Each row below holds a small network's activations on one input, seen along a few directions.
Each table varies a few parts of the input and shows all the possible inputs, shuffled.
A made-up example of a description, with smaller parts first: line(6) and (point or ring(9) or (values(3) and ring(5))).
Shared parts are said once, and a part with two or three values counts as separate values.
In the rows, 128 means zero.

Rows:
R1: [197 173  82 102 132 103 127 144  55 151 140 101 159 139 165  92 135  82
 152 169]
R2: [ 86  72  77 168 121 225  84 101 171 129 125 210  90 179 139 102  60  94
  30  76]
R3: [123 140  83 119 104 133 138 157  86 103 116 116 118 134 123  99  81 116
  82 136]
R4: [196 165 112 126 148 106 150 132 106 182 120  72 197 118 128 133 157 144
 179 169]
R5: [ 98  87 158 141 148 130 151  82 228 152 142 168 107  88 109 179 169 107
 104  72]
R6: [201 157 114 105 157 102 131 118  91 168 147  96 155 117 146 112 180 107
 189 175]
R7: [126 162  87 136  93 118 147 178  73 117 101  75 163 139 122 116  68 137
 105 138]
R8: [196 129 115 106 163 121 138  98 117 162 146 125 113 111 140 103 168 107
 152 166]
R9: [184 120 100 124 147 145 163 110 148 157 126 113 133  99  97 117 150 124
 135 162]
R10: [ 78 126  85 135 116 134 138 129 157 132 126 160 105 130 143 138  77  60
  25  60]
R11: [136 149  99 100 120 109 113 145  56 106 137 128  99 147 164  83  99  97
  99 141]
R12: [ 81 151 144 137  89 102 131 180  92  85 102  82 143 135 112 136  90 177
 135 125]
R13: [ 78 129 141 120 102 118 121 160 104  70 116 124  99 128 114 119 103 156
 112 121]
R14: [140 176  99  99 113  91 107 165  28 113 139  99 141 153 168  91 112  97
 137 147]
R15: [112 151 198 100 130  78 102 141  90  90 146 114 121 130 143 145 172 154
 209 151]
R16: [ 44  61 137 169 117 210  65 104 187  97 127 221  73 169 129 120  80 133
  59  62]
R17: [180 138  67 122 123 146 160 136 113 141 118 117 136 121 117  99 104 100
  97 157]
R18: [ 96 168 158 100 110  77  92 167  47  79 140 105 122 148 159 113 132 137
 166 133]
R19: [192 147  82 104 139 121 134 125  83 145 139 129 117 134 159  84 123  82
 114 162]
R20: [144  51  92 170 159 235 111  52 230 184 136 206 109 142 112 115 126 105
  85  97]
R21: [ 94 110 181 120 121 118 132 135 146  80 122 133 100 110  97 149 144 172
 156 139]
R22: [139 104  99 141 156 142 164  79 215 185 135 157 122  94 117 155 145  70
  78  82]
R23: [ 59  42 176 168 134 210  76  78 226 108 134 230  77 148 111 145 120 150
 104  77]
R24: [103  33 154 171 150 223  96  53 243 152 141 217  95 134 104 138 149 141
 111  86]
R25: [141 103 161 125 139 132 151 111 163 125 129 122 118  94  90 143 175 162
 161 151]
R26: [152 150 173 127 138  93 138 133 122 150 125  79 181 116 119 159 181 182
 204 159]
R27: [157 143 176 105 148  91 120 118 108 135 151 103 139 113 138 140 203 145
 214 163]
R28: [133 124  68 139 133 145 160 106 183 169 126 160 123 117 137 137 101  45
  41  78]
R29: [ 90 176 154 122  99  80 111 181  60  96 113  81 163 150 140 134 110 175
 157 127]
R30: [107 122 198 101 138  96 108 122 116  83 144 144  80 122 138 135 161 154
 172 142]
R31: [ 35 115 142 135 115 119 122 134 173  99 130 170  87 123 134 158  97  99
  54  47]
R32: [192 182  80 123 123 107 146 158  69 165 113  76 201 139 147 114 112 119
 142 162]
R33: [135 185  96 121 103  95 127 179  41 128 111  74 183 154 150 113  89 135
 128 141]
R34: [153 114 177 107 155 110 127  99 133 129 150 133  98 106 132 129 192 144
 178 154]
R35: [139  70  59 170 138 237 107  78 197 167 127 209 109 166 133  99  83  80
  46  94]
R36: [183 160  71 139 113 131 168 157 102 154 103  77 182 125 117 116  91 121
 119 159]
R37: [143 125 164 142 128 116 158 132 153 138 115  81 162 102  89 160 161 183
 182 155]
R38: [ 92 140 158 101 118  96  97 147  74  72 138 135  80 141 155 104 120 137
 128 125]
R39: [106 159 193 122 119  79 121 156 104 106 119  90 163 133 124 165 150 192
 200 146]
R40: [ 52  95 180 136 133 117 132 108 212 108 137 180  90 104 117 185 138 116
  98  63]
R41: [ 97 133 183 137 109 101 140 156 135  95 109  92 144 118  96 166 131 194
 178 143]
R42: [187 142 104 141 137 130 171 131 138 170 111  73 179 105  98 134 137 145
 156 165]
- What is each input in this table made of? => ring(6) and (values(2) or ring(5))
- The inputs of R30 and R19 match in every part but the ring(6) part. If R23 is changed in the same way as R30 into R19, which row does it become? => R35
- The inputs of R34 and R8 match in every part but the ring(6) part. If R25 is changed in the same way as R34 into R8, which row does it become? => R9
- Start at R13 and move only the ring(5) part, one step at a time. The first step leads to R38. Which rows follow, in order? => R18, R29, R12
- Which other rows does R22 become when the values(2) part takes its other values? List them by row number. => R20

Rows:
R43: [102  58 116 131 146 190 107  61 201 134 155 232  55 143 138 116 131  76
  60  81]
R44: [ 82 141 173 136 105 107 138 157 151 101 117 110 159 128 107 188 124 150
 162 121]
R45: [134 137  86 167 116 163 123 141 121 167 103  97 195 162 122 133 100 144
 123 124]
R46: [ 88 167 139 117 118  73 138 161  99 116 119 110 142 127 147 145 102 137
  96  95]
R47: [173 120 100 164 136 160 128 116 143 186 121 107 196 141 124 126 135 144
 152 134]
R48: [149 148 156 108 165  83 136 104 141 161 136 116 128 104 146 148 179 127
 154 128]
R49: [121 129 190 136 121 106 144 127 170 120 128 121 157 107 110 179 162 148
 193 130]
R50: [216 140  95 113 155 137 154 121 126 157 129 122 137 118 126 105 138 110
 151 192]
R51: [102 157 145 133 124  81 160 145 134 143 113  84 158 118 123 171 122 147
 114 107]
R52: [138 106 185 121 153 140 109 106 134 111 136 126 101 116 102 121 183 197
 197 160]
R53: [171 152  77 139 110 135 174 155 117 136  94  89 162 131 105 133  83 132
 114 168]
R54: [124 155  93 101 120  95 134 150  64 110 143  97 107 117 146  95 118  81
 109 123]
R55: [181 127  99 139 161 163 101 100 130 185 142 129 171 148 140 108 153 125
 161 146]
R56: [ 75  68 113 180 124 202 135 103 235 137 114 181 104 121  96 162  89 112
  38  66]
R57: [124 103 182 111 133 129  88 118  92  87 145 143  81 137 129 103 171 178
 172 160]
R58: [171 153  85 111 117 129 130 148  66 111 121 118 114 148 152  83  75  93
 111 166]
R59: [109  49 126 171 143 197 142  71 248 161 128 194 103 101  93 156 120 110
  70  77]
R60: [ 83 142 169 115 113  92  91 154 102  77 142 144 104 147 154 142 120 116
 162 121]
R61: [208 136  94 137 129 133 179 134 139 159 111 101 162 110 109 124 120 131
 143 180]
R62: [158 162  76 120 102 128 151 166  81 108  96 113 147 140 127 105  63 119
  95 155]
R63: [133 144  89 140 118 156  79 133  73 146 133 128 144 178 168  83  92 108
 121 122]
R64: [ 88 112 169 123 117 121  81 145  80  70 130 125  79 146 128  96 122 180
 155 146]
R65: [124 156  91 127 110 100 175 155 116 137 116  67 156 100  96 143 124 118
 109 126]
R66: [ 85 112 170 142 109 139 130 146 130  95 108  91 133 128  87 144 124 217
 157 145]
R67: [ 73  74 107 151 127 187  99  91 194 113 139 213  52 153 142 107  89  79
  41  60]
R68: [101 159 142 110 133  72 117 142  84 118 140 117 107 134 173 125 117 113
 115 105]
R69: [203 140  97  99 135 135 136 127  82 131 138 136 118 138 154  87 123  90
 126 187]
R70: [127 100 188 140 127 140 137 119 149 114 121 102 130 108  88 137 162 216
 188 150]
R71: [ 64  82 107 163 113 192 115 116 209 109 117 205  87 139 120 129  75 104
  21  51]
R72: [112 165  87 109 105  93 154 168  79 108 121  92 140 110 119 116 104 107
  91 113]
R73: [120 150  84 149 105 156 101 153  87 143 106 123 177 171 143 104  80 133
 104 112]
R74: [114  54 119 144 168 196 121  51 234 161 144 218  76 116 106 137 140  92
  83  88]
R75: [ 72 119 164 127 102 124 104 163  97  69 109 117 116 138 107 116 106 205
 137 136]
R76: [163 140 107 124 126  99 179 132 138 160 127  78 153  80 100 134 161 117
 139 137]
R77: [131 135 185 116 147 107 117 112 155 117 141 145 128 115 127 163 184 130
 203 142]
R78: [170 144 105 101 154 104 153 119 124 157 142  99 127  87 119 117 181  97
 149 149]
R79: [167 130 100 125 138 160  83 108  88 162 152 145 149 168 169  89 138 107
 136 142]
R80: [141 143 160 130 139  80 163 118 155 164 122  94 155  97 127 163 159 145
 144 116]
R81: [135 147 153  97 148  78 120 115  98 136 150 133 108 124 176 132 166 110
 131 124]
R82: [157 142 105  88 137 101 137 127  79 130 155 114 109 107 149 100 166  78
 125 143]
R83: [ 70 149 166 119  99  95 113 174 118  75 121 137 141 139 129 162 105 141
 144 110]
R84: [117 133 181 105 128  99  98 125 114  93 154 162 107 136 156 148 171 113
 179 139]
- What is each input in this table made of? => ring(6) and (point or line(6))
- The inputs of R59 and R74 match in every part but the ring(6) part. If R49 is changed in the same way as R59 into R74, which row does it become? => R77
- Which other rows agree with R51 in the ring(6) part? List them by row number. => R44, R45, R53, R56, R65, R66
- Which other rows does R78 become when the line(6) part takes its other values? List them by row number. => R48, R50, R52, R55, R77
- Which other rows does R70 become when the line(6) part takes its other values? List them by row number. => R47, R49, R61, R76, R80

Rows:
R85: [124 113 112 131 140 150 110 104 147 143 141 168 112 139 146 120 126  93
 100 104]
R86: [ 88  56 175 154 148 178 117  73 237 129 136 196  85 114  99 160 155 146
 118  90]
R87: [143 150 143 107 125 100 122 147  74 112 133  93 136 125 129 114 152 153
 176 163]
R88: [161 137  73 129 125 146 140 131 113 151 120 129 143 137 137 104  99 100
  86 133]
R89: [130 160 150 122 122  86 141 153  98 129 119  75 164 118 123 144 144 164
 168 143]
R90: [148 158 147 119 119 102 123 155  81 116 122  89 159 137 131 128 135 162
 186 168]
R91: [139 121  72 143 126 163 138 123 142 148 119 139 129 135 125 110  89  95
  76 116]
R92: [145 163 136 108 123  82 150 152  99 123 127  89 152 110 126 141 146 128
 163 151]
R93: [ 54  88 162 143 119 152 105 116 179  93 129 182  83 135 120 147 111 137
  91  78]
R94: [123 101  94 148 127 170 125 108 160 145 130 159 114 137 130 118 104  93
  79 100]
R95: [153 161 144 102 131  80 136 146  78 119 132  90 131 120 142 121 146 137
 167 162]
- What is each input in this table made of? => values(2) or line(4) or ring(5)
- Which other rows belong to the same alternative as R95? List them by row number. => R87, R89, R90, R92

Rows:
R96: [159 113  68 120 163 160 106  81 138 172 151 194  90 146 176  85 111  43
  59 101]
R97: [192 203  64  89 111  81 150 179  27 137 134  59 193 121 140 103 142  78
 167 179]
R98: [114  56 181 141 148 167 122  79 202 124 145 162  88  95  84 141 185 164
 160 125]
R99: [100 118  76 151 102 180  86 142 106 114 121 168 118 179 156  86  54  98
  58  94]
R100: [105 133  62 146 103 139 160 145 126 143 106 111 137 128 122 116  62 104
  28  84]
R101: [105  99 180 154 129 141 148 110 228 123 116 160 135 108  92 190 141 152
 152 109]
R102: [189 202 123  86 114  49 151 186   9  99 124  37 141 124 149  99 121 131
 198 214]
R103: [ 32  93 191 135 110 148  72 129 147  60 135 183  83 158 124 148 117 159
 137  94]
R104: [ 40 113 178 137 116 107 138 142 173  87 117 125  99  99  92 171 128 167
 108  81]
R105: [178  91  56 147 150 203 138  84 166 179 128 148 117 128 110  88 125 101
  82 133]
R106: [173 192 181  79 128  43 138 174  24 100 118  57 161 122 141 121 164 208
 214 208]
R107: [169 121  62 163 129 177 164 117 183 182 105 145 169 137 120 144  77  88
  67 123]
R108: [141 175 175 129 136  66 125 147  84 160 127  39 203 124 133 155 183 191
 229 150]
R109: [ 95  83 193 116 154 131  93  75 179 113 167 203  57 125 153 144 183 107
 133  97]
- What is each input in this table made of? => line(4) or (values(2) and ring(5))
- Which other rows does R109 become when the values(2) part takes its other values? List them by row number. => R96
- Which other rows belong to the same alternative as R108? List them by row number. => R97, R102, R106
